Each row below holds a small network's activations on one input, seen along a few directions.
Each table varies a few parts of the input and shows all the possible inputs, shuffled.
Descriptions start from the smaller parts, as in this example, which fits no table here: one of 6 places along a line, together with either a single point or one of 9 places around a ring or (one of 2 separate values, together with one of 8 places around a ring).
Shared parts are said once, and a part with two or three values counts as separate values.

Other details of the inputs vary at random and push rows far along three fixed directions, the same in every table; ignore that.

Table:
x1: [ 24  36 -26 -18  59   3   4  26  -6  -9 -48]
x2: [  4   9 -10 -24 -63  30  49   7  -3 -10  26]
x3: [ 21  63   0 -23  23  52  73 -16 -46 -31 -11]
x4: [ 28  12 -28 -25  27  -8  10  30  24   3 -30]
x5: [ -7 -12   3 -12 -75  25  37  -9  13   1  45]
x6: [ 12  -8 -34  -5 -30 -25  -8  50  35  14  -5]
x7: [ 17  60  -1 -24  19  52  71 -11 -54 -31 -13]
x8: [ -2 -37  -9  -2  -2 -21 -17   2  37  24   4]
x9: [ 31  34 -31 -16  34  -9 -12  27  -7 -23 -29]
x10: [ 35  15 -20 -14  26 -10  15  34  22   8 -32]
x11: [ 28  10 -32 -12   0 -22  -2  30   9 -13 -30]
x12: [  5 -31   5   8  -8 -21 -15  12  36  28   3]
x13: [ 24  32 -17 -29 -22  34  53 -12 -27 -33  20]
x14: [ 10 -21  -9 -16 -70  25  27 -19   8   0  54]
x15: [ 28   7 -34 -18   3 -17  -8  35   6 -14 -21]
x16: [-11 -18  10  -4 -46  47  38 -26 -19   6  31]
x17: [  1 -34   8   7  -8 -27  -9  16  32  24   4]
x18: [  2 -28  -5   6 -20 -36 -22   7  31   2   8]
x19: [ 12 -42 -24  -1 -44 -32 -25  24  45  20  11]
x20: [-17  -3   7  16  50  -7 -33 -18  -9   3 -17]
x21: [ 17  47 -20 -10  33  -4 -10  32   0 -18 -40]
x22: [ 21 -20 -31 -16 -29 -37  -4  38  34   2  -6]
x23: [-55 -28  57  45  41  -3 -46 -56 -18   1  18]
x24: [-15   0  27  24  45 -17 -24  -3 -15  -1 -18]
x25: [ 31  37 -14 -13  55 -10  22  31  -1 -11 -46]
x26: [ -5 -16  14   4 -49  41  43 -26 -22  11  29]
x27: [-19  16   7  30  28 -12 -42   1  -4  -2  -5]
x28: [-13   3  22  17  50  -5 -32 -12  -1  -2 -15]
x29: [  4 -51 -11 -12 -29 -27  -7  33  56  30  12]
x30: [-49 -29  60  60  31   1 -48 -48 -30   8   6]
x31: [ 33  42 -17 -17  51  -3  10  28   5  -9 -45]
x32: [ 23  35 -25 -22  64 -13  15  18  -3 -17 -45]
x33: [-16  16  19  20  27 -13 -41  -5   5 -12 -12]
x34: [  1 -28  -5 -17 -65  45  42 -11   6  22  43]
x35: [  7   8 -14 -20 -66  36  45   5  -4  -6  20]
x36: [-13   4  20  23  45  -3 -35  -7  -9   5 -18]
x37: [-14  25  33  20  11  55  27 -53 -55  -9  15]
x38: [ -5   8  12  22  30 -22 -39 -18  -1 -16 -12]
x39: [  2 -27  -9 -17 -73  19  31 -10  -3  -4  53]
x40: [-51  -4  46  56  19  -7 -57 -44 -10  -2  26]
x41: [ 11  47 -22  -5  35 -17   0  38  -6 -21 -31]
x42: [-15  31  21  19  -3  43  11 -47 -50 -24  25]
x43: [ 16  26 -26  -9   8 -22   4  40  21  -7 -14]
x44: [ 23  57  -8 -22   9  59  69 -10 -52 -26 -18]
x45: [ 22 -28 -22 -16 -15 -27  13  50  37  24 -12]
x46: [ -6   1  13 -19 -50  29  30 -43 -13  12  36]
x47: [ 22  70 -13 -39   7  48  55 -23 -53 -19 -14]
x48: [-59 -32  50  43  38  -9 -47 -57 -27   0  15]
x49: [-12   6  10  27  24 -18 -41  -2 -14 -13 -13]
x50: [  2 -60 -26 -11 -34 -27 -10  26  45  34   2]
x51: [-58 -28  59  45  34  -2 -49 -45 -25   0  16]
x52: [ -6 -28  -3  -9 -23 -30 -29   9  17  27  -6]
x53: [ -5 -25  -5   8 -22 -33 -25  22  22   5  12]
x54: [  3 -58 -21  -9 -35 -22 -11  32  45  35   2]
x55: [-13  33  26  18  -1  39  15 -52 -43 -28  27]
x56: [-12  10  16  24  31 -25 -35  -5  -4 -16  -5]
x57: [ 16 -15 -25 -37 -25 -38  -2  38  30  22 -12]
x58: [ -6 -24   3 -13 -17 -37 -22   5  27  24   4]
x59: [-10   1  20  28  48  -4 -30  -7 -11   8 -20]
x60: [-39 -66  28   6 -82  36  29 -46  -2  24  75]
Each input here is: one of 5 places around a ring, together with either a single point or one of 5 places along a line or one of 6 places along a line.
Q: Changing only the place on the ring of 5 turns x27 into x6. The same change can be made to x20. Which row results?
A: x50
Q: Changing only the place on the ring of 5 turns x60 into x1. The same change can be made to x2. Which row results?
A: x21
Q: A walk changes only the place on the line of 5. It starts at x15 and steps to x11. List the rest of the walk in order.
A: x49, x6, x35
Q: Change only the place on the ring of 5 in x29. List by row number the other rows that result.
A: x16, x28, x34, x51
Q: Change only the place on the line of 6 in x29. List by row number the other rows that result.
A: x3, x17, x23, x25, x32
Q: Which other rows agree with x12 in the place on the ring of 5? List them by row number.
A: x4, x8, x10, x14, x28, x31, x33, x38, x40, x46, x55
